These are the activations of a small neural network, seen along a few directions. Each row is one input.
Each table varies a few parts of the input and shows all the possible inputs, shuffled.
A made-up example of a description, with smaller parts first: one of 3 separate values, together with either a single point or one of 9 places around a ring or (one of 4 places along a line, together with one of 5 places around a ring).
Shared parts are said once, and a part with two or three values counts as separate values.

Other details of the inputs shift rows strongly along three fixed directions, in all tables alike. That doesn't count.

Table:
x1: -89  -54  -78  4  -9  56  42  19  37  9  -98  -3  -116
x2: -20  -1  -82  -24  -18  51  -23  -37  92  -33  47  -68  -28
x3: 65  150  78  305  243  -167  -244  174  102  -26  367  331  369
x4: -104  -100  -36  -10  -38  -4  15  30  34  -42  -98  -37  -88
x5: -77  -88  -75  20  -43  20  81  7  16  -55  -73  1  -107
x6: 369  451  27  96  -89  -150  164  -48  -176  206  -151  -506  355
x7: -91  -95  -42  15  -54  22  20  16  57  8  -106  -12  -97
x8: -134  -55  -70  -26  -35  -22  20  -2  -20  -37  -69  -11  -115
x9: -136  -37  -16  -7  -73  89  6  -69  78  -48  33  -53  -91
x10: -183  -9  -2  -53  -52  44  143  -29  139  39  27  -73  -98
x11: -159  -104  -113  -49  -30  106  -27  -47  137  -59  28  -11  -127
x12: -91  -52  -79  -9  -62  57  -21  -64  101  -49  31  -64  -97
x13: -109  -115  -42  -4  -56  12  18  2  32  43  -82  -22  -78
x14: -106  -61  -73  -21  7  31  36  34  15  -43  -88  -25  -108
x15: -107  -89  -53  -37  -12  23  22  38  41  -34  -106  -34  -72
x16: -107  -59  -105  -38  -30  20  80  -11  -6  -30  -66  25  -79
x17: -118  -49  -76  -1  -50  3  26  -16  3  15  -77  13  -123
x18: -125  -92  -67  -8  -47  7  23  -17  -3  47  -61  -10  -92
x19: -10  91  89  297  266  -183  -186  239  20  -37  228  368  284
x20: -126  -36  -5  -26  -125  119  -8  4  73  -58  59  -44  -93
x21: -160  12  -34  23  -123  94  46  -31  89  -42  19  -125  -62
x22: -99  -139  -56  -14  -64  3  66  -4  19  -12  -64  -13  -52
x23: -101  -129  -73  -42  -38  30  74  5  26  -3  -71  -9  -36
x24: -125  -80  -83  -35  -21  33  31  -10  3  58  -69  -7  -75
x25: -141  -97  -61  -33  -31  -18  18  -4  -27  -4  -53  -35  -83
x26: 654  -172  374  -509  129  91  -246  -194  -344  3  30  252  -224
x27: -127  -121  -37  -28  -40  -14  13  16  10  -9  -74  -46  -70
x28: -128  -112  -53  -57  -14  13  20  24  17  0  -81  -41  -53
x29: -166  23  -52  -5  -95  121  54  -22  97  -34  10  -125  -44
x30: 703  -109  445  -508  96  203  -272  -272  -259  -40  117  241  -234
x31: -116  -116  -80  -19  -55  -1  70  -24  -17  -8  -44  0  -67
x32: -122  -49  -32  -6  -42  61  -4  -94  90  -46  30  -51  -97
x33: 13  100  86  318  250  -157  -180  221  39  14  218  389  276
x34: -91  -84  -58  -13  -28  48  28  24  63  18  -114  -10  -80
x35: -7  100  59  284  231  -197  -143  196  -3  -24  253  416  321
x36: -79  -78  -92  -8  -16  47  89  16  23  -46  -80  4  -92
x37: -129  -20  -27  -47  -103  147  15  13  83  -43  51  -66  -67
x38: -34  126  61  237  277  -184  -186  219  -6  -12  232  384  315
x39: 354  555  115  80  -150  -169  279  -115  -109  189  -37  -593  299
x40: -17  144  100  263  276  -107  -211  130  102  -18  335  340  348
x41: 681  -132  362  -487  110  116  -240  -211  -316  20  4  304  -276
x42: 402  437  31  128  -121  -173  205  -49  -172  106  -151  -493  342
x43: -79  -106  -72  -23  -34  39  74  21  50  -37  -95  -1  -53
x44: 373  452  -5  77  -84  -163  213  -76  -229  155  -110  -480  367
Description of these inputs: one of 2 separate values, together with either a single point or one of 6 places along a line or (one of 3 separate values, together with one of 5 places around a ring).
The inputs of x15 and x4 match in every part but the choice among 2 separate values. If x26 is changed in the same way as x15 into x4, which row does it become?
> x25
The inputs of x34 and x7 match in every part but the choice among 2 separate values. If x30 is changed in the same way as x34 into x7, which row does it become?
> x9
Which other rows does x33 become when the choice among 2 separate values takes its other values? List them by row number.
> x1
Which other rows does x27 become when the choice among 3 separate values takes its other values? List them by row number.
> x13, x22

Table:
x45: 677  363  362  -155  84  -93  -85  -129  -269  196  115  -136  291
x46: 54  -291  82  -337  67  139  -255  -162  -93  -52  60  235  -329
x47: 100  447  -9  207  -206  -106  239  19  0  175  -136  -655  384
x48: 128  -309  34  -314  53  181  -154  -147  -51  -147  60  278  -304
x49: 161  -469  -25  -255  123  -33  -124  35  -273  -15  -316  378  -305
x50: 127  -352  164  -315  3  177  -57  -109  10  -89  70  287  -288
x51: -769  -63  -198  571  282  -167  -54  409  396  -65  433  589  415
x52: 85  -254  189  -305  41  160  -76  -99  -19  -26  36  315  -383
x53: -446  -49  -302  162  -145  75  146  45  224  -79  -166  -194  -186
x54: 787  309  259  -56  30  -60  -110  -77  -261  -26  56  -144  297
x55: 134  228  46  26  -140  -13  207  -56  -14  89  -126  -325  12
x56: -509  -119  -200  69  -168  81  172  30  254  48  -102  -228  -92
x57: 84  -234  86  -280  62  123  -185  -142  -100  -98  23  296  -406
x58: 99  216  -88  -32  -84  3  39  -115  -63  77  -99  -392  80
x59: -26  184  130  514  460  -246  -435  371  144  -5  500  611  635
x60: 130  270  -85  24  -91  -10  112  -95  -71  30  -138  -333  -3
x61: -509  -80  -379  87  -138  30  163  -45  121  -95  -71  -193  -111
x62: 163  -294  138  -220  11  197  -195  -35  -1  -158  -32  264  -383
x63: -456  -236  -301  90  -80  -162  331  170  -22  97  -440  -110  -87
x64: -434  -118  -352  119  -160  84  164  11  216  -122  -113  -206  -95
x65: -4  155  221  536  393  -252  -259  423  156  -43  536  673  693
x66: 73  267  21  -18  -120  -73  197  -107  -107  112  -81  -305  -5
x67: 677  351  311  -148  64  -146  2  -168  -342  109  156  -89  278
x68: 129  462  -116  242  -180  -102  140  16  -18  94  -162  -683  372
x69: 128  -306  243  -248  -13  190  -93  -28  19  -76  -5  286  -369
x70: -582  -79  -231  35  -148  21  169  -16  165  71  -57  -216  -111
What do these inputs look like to the network?
> one of 2 separate values, together with either a single point or (one of 3 separate values, together with one of 4 places along a line)
The inputs of x48 and x51 match in every part but the choice among 2 separate values. If x46 is changed in the same way as x48 into x51, which row does it become?
> x70
Which other rows does x66 become when the place on the line of 4 takes its other values? List them by row number.
> x52, x55, x69

Table:
x71: 63  13  28  1  -36  -29  89  -3  -30  52  -38  -54  5
x72: 10  67  56  3  -51  107  -24  -22  62  15  7  -95  -16
x73: 61  31  22  -6  -19  -7  80  8  -37  11  -57  -57  11
x74: 43  17  19  -39  -35  -11  66  7  -46  52  -59  -52  47
x75: -745  -328  -380  71  -171  111  190  27  288  -108  -199  -76  -363
x76: 75  -287  146  -253  85  94  -152  -21  -79  -13  40  319  -212
x77: 38  52  -12  -7  6  -20  4  -16  -70  4  -60  -77  -4
x78: 64  44  -48  8  -16  -30  -22  -24  -57  8  -48  -77  -11
x79: -96  -228  45  91  262  -34  -304  167  70  -70  236  573  54
x80: -141  67  -38  327  165  -140  -39  192  110  -13  148  207  270
x81: 54  28  35  -10  -35  -8  95  19  -46  40  -45  -50  9
x82: 90  38  -27  12  -29  17  44  17  -34  -20  -56  -61  4
x83: 49  20  6  -35  -19  -11  52  -4  -38  23  -71  -59  48
x84: 17  51  5  -40  -22  33  15  -56  80  12  55  -96  -17
x85: 127  -315  120  -226  96  97  -165  -59  -28  -71  25  333  -211
x86: -191  106  -23  283  170  -158  -81  203  55  14  149  209  266
x87: 71  -252  143  -288  103  173  -170  -80  26  -98  173  342  -259
x88: 37  77  -4  -20  -48  32  31  -98  -3  2  78  -83  9
x89: 40  93  31  -46  -21  54  23  -33  45  5  50  -106  4
x90: 34  63  33  -16  -40  -32  69  3  -56  34  -49  -42  -12
x91: -761  -353  -437  48  -196  165  184  72  297  -113  -217  -87  -308
x92: 77  56  -34  18  -33  -28  13  -21  -32  -13  -53  -57  -20
x93: 28  35  14  -14  -25  -53  29  -22  -64  67  -39  -67  -7
x94: 42  25  -20  -24  10  -7  6  -12  -63  15  -66  -84  31
x95: 20  50  19  -26  -23  -32  35  1  -79  55  -44  -63  -3
x96: 39  34  66  -15  -99  36  -16  -14  7  -70  57  -137  37
x97: 11  54  -13  -45  -12  28  30  -77  50  -1  82  -73  -4
x98: 87  12  -50  -6  -30  -10  10  -17  -21  2  -62  -65  37
x99: 27  82  -4  -18  -60  33  23  -118  -7  -5  63  -92  8
x100: 70  15  15  6  -19  -29  74  -14  -22  22  -49  -60  7
x101: 55  71  59  17  -63  74  -22  -54  58  39  12  -124  -12
x102: 77  123  61  -20  -33  61  -14  -27  47  21  19  -123  12
x103: -166  65  -57  295  183  -156  -100  180  80  15  144  190  296
x104: 51  2  13  -28  -36  -34  61  -15  -31  64  -52  -57  42
x105: 69  72  -29  5  -32  -8  19  1  -46  -25  -59  -53  -17
x106: 58  4  0  -24  -20  -34  46  -26  -23  34  -64  -63  43
x107: 42  47  28  -5  -41  -54  63  -20  -41  46  -43  -46  -15
x108: 54  59  -43  -4  -15  -8  -15  -2  -71  -3  -55  -73  -8
x109: -179  63  -36  278  174  -169  -86  186  78  38  150  201  298
x110: 69  26  67  -2  -97  9  -24  -39  12  -55  65  -142  40
x111: 12  97  3  -29  -53  55  24  -87  -13  -21  61  -82  11
x112: 34  36  1  -10  -7  -54  14  -32  -56  39  -50  -74  -6
x113: 156  -296  106  -194  76  113  -157  -34  -28  -91  43  337  -252
x114: 49  49  15  0  -23  -54  48  -30  -34  17  -54  -53  -14
x115: 54  80  43  -10  -45  36  -19  -48  75  29  20  -107  -8
x116: 30  25  0  -39  -1  -20  22  -6  -64  38  -61  -76  34
x117: 58  33  -51  -22  -11  4  -13  2  -63  7  -61  -80  27
x118: 40  65  21  -12  -22  -32  54  -8  -48  5  -60  -49  -10
x119: 111  -296  122  -232  95  117  -156  -36  -41  -81  16  331  -202
x120: 52  64  2  3  -12  -19  39  -14  -46  -17  -65  -57  -14
x121: 33  8  7  -31  -20  -42  31  -17  -57  79  -44  -75  28
x122: 73  30  3  10  -8  7  65  2  -34  -12  -61  -64  8
x123: 47  36  -18  6  4  -41  -1  -39  -55  16  -54  -82  -8
x124: -220  168  -31  317  147  -93  -71  158  125  -19  297  212  327
What do these inputs look like to the network?
> one of 2 separate values, together with either a single point or one of 6 places along a line or (one of 4 places along a line, together with one of 5 places around a ring)
The inputs of x75 and x120 match in every part but the choice among 2 separate values. If x79 is changed in the same way as x75 into x120, which row does it become?
> x117
Which other rows does x91 become when the choice among 2 separate values takes its other values? List them by row number.
> x98
Which other rows does x90 become when the place on the ring of 5 takes its other values? List them by row number.
> x74, x76, x81, x95
Which other rows does x98 become when the place on the line of 4 takes its other values? List them by row number.
> x85, x104, x106
A walk changes only the place on the line of 4. It starts at x79 and steps to x103. List the rest of the walk in order.
> x109, x121
A walk changes only the place on the ring of 5. It starts at x73 and steps to x83. List the rest of the walk in order.
> x116, x86, x118
